A small network was trained on made-up records. Each row is its average activation on records with the value named, seen along a few directions.
Values that are neighbours, or in one group, have similar rows; names and order tell nothing.
In the rows, 500 means zero.
Random noise pushes rows far along 19 fixed directions. That doesn't count. These rows show it; they differ only by the noise:
[482 754 479 498 732 530 567 391 562 631 361 475 354 426 182 476 664 555
 588 435 281 375 455 666 604 350 520 535 608 690]
[464 619 536 310 442 755 472 394 506 552 563 479 625 513 448 456 461 427
 505 754 352 607 678 356 503 465 695 204 538 717]
[529 481 636 620 477 383 611 556 414 349 624 340 444 502 613 572 363 471
 496 465 253 337 611 654 552 597 435 608 602 323]
[333 539 536 407 544 265 427 383 463 517 548 480 515 381 450 362 675 471
 524 406 543 400 219 571 643 656 577 472 442 378]
[282 729 572 128 354 418 484 534 438 433 441 576 468 642 531 573 745 606
 499 425 523 599 376 407 672 191 350 499 384 408]
[569 328 360 491 540 483 441 575 642 495 645 343 485 515 582 593 390 471
 494 555 600 366 459 476 353 807 401 587 417 436]
[547 552 437 915 548 608 531 606 530 454 511 602 616 268 530 473 317 401
 522 538 495 580 540 354 714 593 581 306 716 616]
[406 551 462 615 587 448 522 373 440 696 366 420 531 445 344 374 494 511
 581 589 690 440 346 599 315 455 658 500 434 774]
[330 719 557 364 580 543 394 486 306 584  94 467 515 613 490 406 614 479
 437 713 445 595 445 508 511 379 605 537 654 644]
[348 528 542 562 531 561 506 483 440 397 553 484 407 606 238 412 574 457
 388 547 435 504 503 657 467 439 491 741 547 578]
[634 550 516 453 462 385 491 348 632 445 611 598 704 726 670 447 431 414
 721 468 609 390 277 714 427 287 467 489 445 523]
[551 390 645 436 346 210 480 549 333 477 552 539 511 542 600 469 585 621
 435 416 577 541 528 605 512 428 369 497 512 410]
[640 412 539 499 753 511 564 486 683 498 424 455 558 437 386 346 425 573
 785 507 417 412 785 522 383 382 637 509 505 795]
[458 371 506 316 180 524 476 584 277 699 492 415 652 588 891 434 475 490
 522 504 637 526 382 405 386 653 730 583  78 349]
[537 426 405 462 523 354 545 304 537 538 612 625 465 302 453 406 373 472
 457 359 727 612 574 619 353 574 310 416 661 529]
[501 474 440 712 388 376 650 541 548 540 794 379 685 581 588 440 360 728
 819 442 407 289 586 457 280 388 604 584 505 760]
[381 459 645 618 395 407 669 621 388 465 548 373 382 323 475 611 403 596
 512 413 427 469 614 383 520 479 600 504 334 368]
[381 492 558 542 680 554 569 336 605 411 167 365 391 560 592 355 297 484
 595 560 527 502 703 440 286 473 544 577 559 366]
[714 245 443 374 358 648 492 463 590 736 310 501 469 620 798 329 393 460
 537 462 767 497 483 512 342 847 557 536 393 344]
[596 388 518 393 530 267 193 362 546 395 442 487 557 707 570 617 655 541
 416 682 641 576 296 498 411 494 356 354 443 240]
[467 494 302 391 490 562 591 754 642 464 553 305 488 477 486 856 313 729
 819 556 302 416 612 163 277 615 558 669 577 651]


Values of K:
k10: [522 514 607 416 545 566 550 423 507 582 650 356 462 507 431 529 462 390
 432 552 337 346 581 629 412 400 657 481 178 465]
k6: [434 596 626 567 522 467 611 559 357 588 442 549 382 228 380 595 470 472
 392 373 332 527 589 458 507 370 701 467 406 427]
k4: [758 400 316 584 524 498 487 521 294 799 386 359 584 431 639 704 416 481
 455 596 602 451 415 640 284 659 473 531 385 651]
k12: [603 480 488 491 661 326 377 667 506 665 381 688 710 395 509 348 525 532
 549 453 587 442 401 499 496 459 726 489 685 873]
k5: [545 584 588 611 443 432 564 771 404 657 544 677 392 324 343 564 375 534
 238 404 425 570 673 520 476 175 513 564 634 726]
k3: [669 417 546 688 338 626 480 767 435 632 502 388 638 764 805 434 461 519
 486 694 322 295 509 459 455 629 703 519 580 623]
k8: [409 598 482 538 531 531 522 476 394 446 683 382 510 474 482 500 626 390
 400 477 333 368 430 641 733 599 431 554 476 451]
k1: [689 445 409 380 689 481 243 365 520 639 350 477 584 628 791 408 659 394
 302 520 487 462 414 604 528 590 416 464 326 249]
k9: [513 585 592 775 761 348 526 398 630 289 571 495 585 547 554 401 369 412
 497 470 413 378 574 636 530 261 358 463 676 520]
k13: [589 397 459 674 738 438 414 433 714 201 754 441 639 378 558 500 548 397
 580 512 531 387 576 444 710 536 322 252 345 429]
k11: [307 586 475 748 474 478 644 140 343 554 378 436 382 410 344 411 683 712
 589 402 559 612 541 470 410 332 512 389 392 415]
k2: [755 293 385 811 551 392 435 618 382 422 414 589 429 474 505 747 409 527
 375 515 670 647 514 686 419 588 156 661 720 468]
k7: [467 711 576 390 460 596 690 493 361 438 551 315 469 373 432 768 489 415
 634 585 444 369 412 634 736 554 391 349 397 577]
K is arranged as a tree with 4 forks.
Question: Name the neighbours of k6, in listed order.
Answer: k11
Question: Name the neighbours of k4, in listed order.
Answer: k1
Question: Name the neighbours of k5, in listed order.
Answer: k10

Values of P:
p9: [300 407 598 626 632 495 498 283 595 200 585 200 476 600 379 480 419 507
 636 678 249 356 611 399 282 688 656 563 556 339]
p1: [477 380 685 248 344 470 609 497 310 456 565 374 479 328 379 574 480 519
 535 603 402 571 663 484 573 714 597 364 596 614]
p5: [251 554 630 543 459 424 776 277 337 530 438 413 377 366 396 230 360 415
 588 400 588 455 556 722 396 507 599 582 571 552]
p11: [399 396 579 503 158 533 407 563 216 209 932 569 636 614 517 423 623 405
 326 610 415 649 552 606 703 753 408 605 651 434]
p10: [433 552 397 348 617 551 620 484 745 315 391 691 380 402 509 547 523 390
 608 152 796 568 378 455 625 317 294 671 184 242]
p2: [566 763 418 250 694 427 517 605 572 493 241 519 434 467 638 797 452 420
 501 428 610 476 330 581 634 294 135 529 500 491]
p13: [726 407 526 530 475 457 353 294 324 376 650 550 694 554 372 582 442 302
 498 775 503 625 404 868 370 539 514 421 632 642]
p12: [557 545 484 767 266 654 668 635 499 366 526 427 435 756 374 709 611 711
 742 533 463 451 334 529 613 447 382 673 485 537]
p7: [532 462 547 425 371 330 382 606 514 318 600 648 740 553 654 668 454 472
 688 522 441 510 219 344 540 531 702 416 599 380]
p8: [555 639 265 818 556 678 539 551 112 594 365 376 512 300 637 721 524 467
 433 477 284 581 508 620 642 593 403 677 337 455]
p3: [414 435 484 555 545 534 573 555 630 428 515 354 390 472 393 648 437 569
 582 539 532 394 478 357 528 678 452 495 517 435]
p6: [407 718 616 585 590 378 751 468 506 451 420 394 392 438 568 476 395 473
 624 389 326 245 500 667 629 492 418 482 873 538]
p4: [505 366 749 446 345 414 480 612 340 449 425 600 519 553 615 291 603 523
 371 436 594 631 594 525 726 528 540 460 536 415]
P is arranged as a tree with 4 forks.
Question: Name the neighbours of p11, in listed order.
Answer: p13
Question: Name the neighbours of p1, in listed order.
Answer: p2
Question: Name the neighbours of p7, in listed order.
Answer: p9, p10, p8, p6
